A small network was shown many inputs. Here are its activations along a few directions, one row for each input.
In each table, some parts of the input vary, and every possible input appears once, in random order.
A made-up example of a description, with smaller parts first: one of 3 separate values, together with either a single point or one of 11 places along a line or (one of 6 places along a line, together with one of 8 places around a ring).
Shared parts are said once, and a part with two or three values counts as separate values.
In the rows, zero is written as 128.

Other details of the inputs vary at random and push rows far along three fixed directions, the same in every table; ignore that.

A family of inputs:
x1: [ 83 123 100 113 175 114 156  80  67  42 150]
x2: [113 148 160 151 121 126 146 158 127 144 127]
x3: [156 135  74 158 139 149 185 180 101  65  92]
x4: [149  68  74 181 106 131 181 225  85 142   5]
x5: [146 196 200 150 103 149 131 131 176 152 192]
x6: [141  49 119  92 158 100  50 158 100 111 120]
x7: [112 156 124 106 170 132 154 102 114  54 188]
x8: [131  76 148  71 156 106  44 116 131 112 188]
x9: [ 97 151 132 125 121 112 166  86 139 136 121]
x10: [187  74  88 138 121 131  94 203 110 138  80]
x11: [202 153 178  96 119 150  64 150 210 142 226]
x12: [145  70  73 169 114 124 146 203  81 138  30]
x13: [215 157 153  92 133 201  45 158 227 121 179]
x14: [ 46 101 112 112 148  86 128  37  61 123 127]
x15: [158  51  85  88 147 110  69 123 113 121 126]
x16: [141 146 130 135 119 132 134 128 146 151 143]
x17: [181 175 138 168  86 149 155 155 174 148  91]
x18: [ 41 106 154 118 151  87 126  77  73 116 133]
x19: [158 159 124 141 114 199 153 158 191 130 103]
x20: [205 114 169 118 121 145  71 208 191 135 162]
x21: [125 156 137 145 115 132 143 134 129 151 137]
x22: [171  45  57  98 136 108  76 141  97 123  72]
x23: [134  99 115  70 153  99  41  81 118 119 160]
x24: [ 86 182 141 148 115 125 187  85 135 155 135]
x25: [ 25 140 198  88 165  85  97  31  95 117 212]
x26: [ 70 134 102 191 100 122 245 146  78 155  47]
x27: [151 194 153 160 102 148 150 139 170 163 154]
x28: [150 158 175 157 104 142 129 157 158 147 149]
x29: [ 70 150 138 172 107 121 210 137 106 149  94]
x30: [121 160 201 114 127 131 118 135 175 136 200]
x31: [136  88 117  74 148 101  40  74 112 114 153]
x32: [166 180 135 166 104 203 156 158 183 128  90]
x33: [ 41 195 189 167 118 114 204 112 120 150 136]
x34: [194 110  86 161  95 149 157 188 153 152  65]
x35: [107 125  87 165  94 125 220 131 112 148  47]
x36: [114  99  82 128 132 107 122 110  88 136  87]
x37: [162 175 147 160  96 149 143 134 165 156 129]
x38: [177  27  44  76 173 154  16 148 102  89  66]
x39: [ 63 111 117 129 133  99 145  66  67 130 116]
x40: [ 79 126 107  97 178 115 166  83  90  44 176]
x41: [ 54 199 162 155 109 123 214  80 123 157 153]
x42: [145  63  71  94 146  95  66 116  91 117  81]
x43: [ 78 154 154  80 151  95 103  34 131 126 182]
x44: [208 156 182 117 111 157  85 176 212 146 207]
Description of these inputs: one of 4 places along a line, together with either one of 2 separate values or one of 9 places along a line.
Q: Changing only the place on the line of 4 turns x36 into x37. The same change can be made to x10. Which row results?
A: x5
Q: Start at x8 and move only the place on the line of 4, one step at a time. The first step leads to x29. Which rows follow, in order?
A: x12, x28
Q: Start at x11 and move only the place on the line of 4, one step at a time. The first step leads to x41. Which rows follow, in order?
A: x21, x39
Q: Change only the choice among 2 separate values in x40. List by row number the other rows that result.
A: x19
